Each row below holds a small network's activations on one input, seen along a few directions.
Each table varies a few parts of the input and shows all the possible inputs, shuffled.
A made-up example of a description, with smaller parts first: one of 2 separate values, together with either a single point or one of 9 places along a line or (one of 4 places along a line, together with one of 8 places around a ring).
Shared parts are said once, and a part with two or three values counts as separate values.

Other details of the inputs shift rows strongly along two fixed directions, in all tables alike. That doesn't count.

Table:
x1: [ 33 -16 -11  33 -25  13 -44 -19  64 -14 -14  20]
x2: [ 35 -14  -8  33 -28  12 -41 -16  65 -16 -18  18]
x3: [ -8 -30  47  26  12 -59  -4 -27 -12 -13  23  25]
x4: [-71   5  22 -34  43 -22  34  35 -69  18  -3 -25]
x5: [-42  18 -45 -28 -11  49   4  29   5  12 -35 -34]
x6: [-73  14  34 -32  35  -8  46  34 -65   4   1 -26]
x7: [ 60  18 -51 -15 -11  36  -9  -4  16  12  -2   6]
x8: [ 56  14 -58 -15 -18  28  -3   3  16   7  -9  22]
x9: [-37 -38  53  42  -2 -39 -16 -25  22 -34  -3  -8]
x10: [-37 -37  53  46  -7 -39 -14 -24  21 -31  -2  -8]
x11: [ 21   4 -56  -1 -29  51 -25  -2  47  -6 -27  -8]
x12: [ -6  33 -36 -44   6  41  22  28 -22  24  -3 -19]
x13: [ -6  33 -38 -45  12  45  22  28 -25  12  -7 -11]
x14: [-34 -34  61  45  -1 -40 -20 -12  25 -22  -7   5]
x15: [-75   2  19 -34  44 -21  42  35 -66  11  -7 -15]
x16: [-78  17  32 -34  36  -9  41  29 -64  10   5 -26]
x17: [ -3  29 -37 -46  14  43  22  29 -23  18  -6 -18]
x18: [-70   8  29 -36  44 -15  35  29 -67  18  -1 -31]
x19: [ -3 -21  62  31   8 -46   3 -27  -6 -13  34   7]
x20: [ -7 -20  59  25  12 -44  -5 -31 -10 -21  33  15]
x21: [-39 -31  59  43  -1 -41 -25 -17  26 -16  -2   5]
x22: [ 19   4 -55  -3 -33  51 -28  -2  46  -2 -25  -8]
x23: [ -1  31 -37 -38   5  37  24  30 -28  28 -11 -20]
x24: [-74   4  22 -31  36 -23  47  39 -67  12  -9 -17]
x25: [ -4  29 -36 -47  10  43  19  28 -24  21  -4 -17]
x26: [ -1 -28  48  30  19 -60  -5 -24 -11 -13  24  14]
x27: [ 62  20 -48 -11 -19  35  -4   1  16  13  -4   4]
x28: [ -5  29 -47 -41   6  27  18  33 -28  30 -12 -13]
x29: [ 29 -16 -16  38 -41  14 -34 -28  60 -17  -8   5]
x30: [-10 -26  47  29   8 -61  -1 -27 -10 -10  24  23]
x31: [ 66  -1 -12  20 -21  -3 -23 -33  30   2  18  19]
x32: [-37 -32  61  47  -3 -39 -21 -14  24 -17  -3   5]
x33: [  1 -26  51  30  15 -61  -2 -22 -11 -15  20  13]
x34: [  0  30 -34 -46  10  42  25  32 -22  15  -9 -19]
x35: [ 61  -7 -20  23 -27  -8 -15 -26  28  -2  13  36]
x36: [-37 -36  59  40   4 -39 -29 -17  24 -19  -3   7]
x37: [ 58  19 -55  -9 -22  28  -6   4  13  18  -2  11]
x38: [ -4  34 -35 -45   8  44  25  30 -25  10 -10 -13]
x39: [ 69  -6 -17  24 -22 -10 -19 -22  27  -3  12  25]
x40: [ 71  -4 -11  19 -16  -2 -19 -30  30  -7  12  20]
x41: [ 68  -2  -7  20 -23   4 -15 -27  33  -9  21  20]
x42: [ 53  26 -46 -11 -25  44  -3  -2  17   7   6  12]
Each input here is: one of 6 places around a ring, together with either one of 2 separate values or one of 5 places along a line.
Question: Changing only the place on the ring of 6 turns x31 into x27. The same change can be made to x30. Which row results?
Answer: x24
Question: Changing only the place on the ring of 6 turns x26 into x4. The same change can be made to x7. Which row results?
Answer: x18
Question: Change only the place on the line of 5 in x40. List by row number the other rows that result.
Answer: x8, x33, x34, x38
Question: Change only the place on the ring of 6 in x10. List by row number the other rows that result.
Answer: x5, x9, x11, x22, x29
Question: A walk changes only the place on the ring of 6. It starts at x25 and steps to x17. List the rest of the walk in order.
Answer: x34, x41, x19, x12
